Look-ups in named tables: a row name and a column name give one cell, copied from the table.

Viv =
,Mibiz,Puzufil,Ses,Sabiraz,Ket,Vav,Fusu,Vomabid
Dafumab,137,140,191,164,167,176,114,153
Regesov,18,154,201,131,174,165,134,136
Ged,202,152,127,75,100,139,161,143
Datil,60,150,175,144,100,136,139,182
Nalo,129,147,187,186,104,124,155,141
Zule,157,159,14,174,136,131,142,222
Zopido,196,140,174,90,122,179,122,130
Ketale,110,142,124,150,188,165,136,137
Ropi,235,117,198,140,160,146,123,192
Mumo,143,167,156,192,211,184,173,149

Fusu of Nalo = 155
Fusu of Ketale = 136
Fusu of Regesov = 134
Ket of Nalo = 104
Puzufil of Dafumab = 140
Fusu of Ged = 161
Ses of Regesov = 201
Ses of Nalo = 187
Vomabid of Ropi = 192
Ses of Datil = 175
Sabiraz of Dafumab = 164
Sabiraz of Ged = 75
Ket of Dafumab = 167
Ket of Mumo = 211
Which row has the largest Vav? Mumo

Table Sab
,Bita,Rig,Viz,Bato,Luzube
Vaz,8734,6481,5477,5784,5256
Leku,3240,9233,4771,5584,3564
Lim,1955,7383,4925,5182,4418
Nif,8790,4499,5733,5444,6233
Pomal,9005,4741,5716,5507,6126
Lota,8056,7258,5334,5845,4836
Nul,8889,4592,5728,5466,6191
Lag,3108,5870,5193,5050,5229

Leku, Bita: 3240
Nul, Bita: 8889
Lim, Bita: 1955
Nul, Viz: 5728
Lim, Luzube: 4418
Nif, Bato: 5444
Lag, Luzube: 5229
Lim, Viz: 4925
Nif, Viz: 5733
Lota, Viz: 5334
Lim, Bato: 5182
Pomal, Rig: 4741
Vaz, Rig: 6481
Lag, Bita: 3108
Nif, Luzube: 6233
Lag, Viz: 5193
Lim, Rig: 7383
Lag, Rig: 5870
Leku, Viz: 4771

Geza:
cols = Dotofo, Lov, Kel, Bofen, Zepar, Rapat, Roso, Mefuzor, Zeken
Luf: [230, 152, 120, 129, 113, 76, 50, 148, 23]
Gan: [18, 236, 96, 118, 59, 180, 240, 48, 94]
Tem: [183, 196, 111, 133, 88, 111, 109, 121, 16]
Dunutu: [26, 214, 99, 134, 76, 176, 216, 55, 81]
Gavad: [26, 158, 106, 104, 97, 144, 184, 65, 152]
Giseb: [218, 166, 117, 131, 105, 86, 67, 141, 18]
Samezu: [126, 228, 103, 131, 69, 142, 166, 93, 28]
Suvile: [48, 127, 111, 105, 115, 125, 149, 79, 158]

What is the Roso of Giseb in Geza?
67
What is the Zeken of Gavad in Geza?
152
What is the Lov of Gavad in Geza?
158
What is the Lov of Tem in Geza?
196
What is the Rapat of Giseb in Geza?
86
What is the Bofen of Dunutu in Geza?
134
What is the Zeken of Tem in Geza?
16
What is the Lov of Gan in Geza?
236
What is the Bofen of Gavad in Geza?
104
What is the Lov of Giseb in Geza?
166
What is the Rapat of Gavad in Geza?
144
What is the Mefuzor of Suvile in Geza?
79

Gaderer =
         Nub  Depifip  Sonuko
Tikon    -62       -6     -20
Kedegak   -3       -6      26
Dolet    -21      -32      -7
Nagov    -11       -7       7
Lom      -10      -17       2
Zesodov   -4       -6     -19
Tuvuzas   34      -33      22
Git       51      -14     -16
Zak      -40      -43     -74
Vebubop  -51      -17     -26
Fofiron   -4      -36     -51
Kinadiz  -23        0     -24
Gifav      3      -12     -17

Tikon, Depifip -> -6
Dolet, Nub -> -21
Zak, Sonuko -> -74
Nagov, Depifip -> -7
Tikon, Sonuko -> -20
Vebubop, Sonuko -> -26
Dolet, Depifip -> -32
Zak, Nub -> -40
Nagov, Nub -> -11
Gifav, Depifip -> -12
Vebubop, Depifip -> -17
Fofiron, Nub -> -4
Zesodov, Sonuko -> -19
Kinadiz, Depifip -> 0
Lom, Sonuko -> 2
Zesodov, Depifip -> -6
Kedegak, Nub -> -3
Dolet, Sonuko -> -7

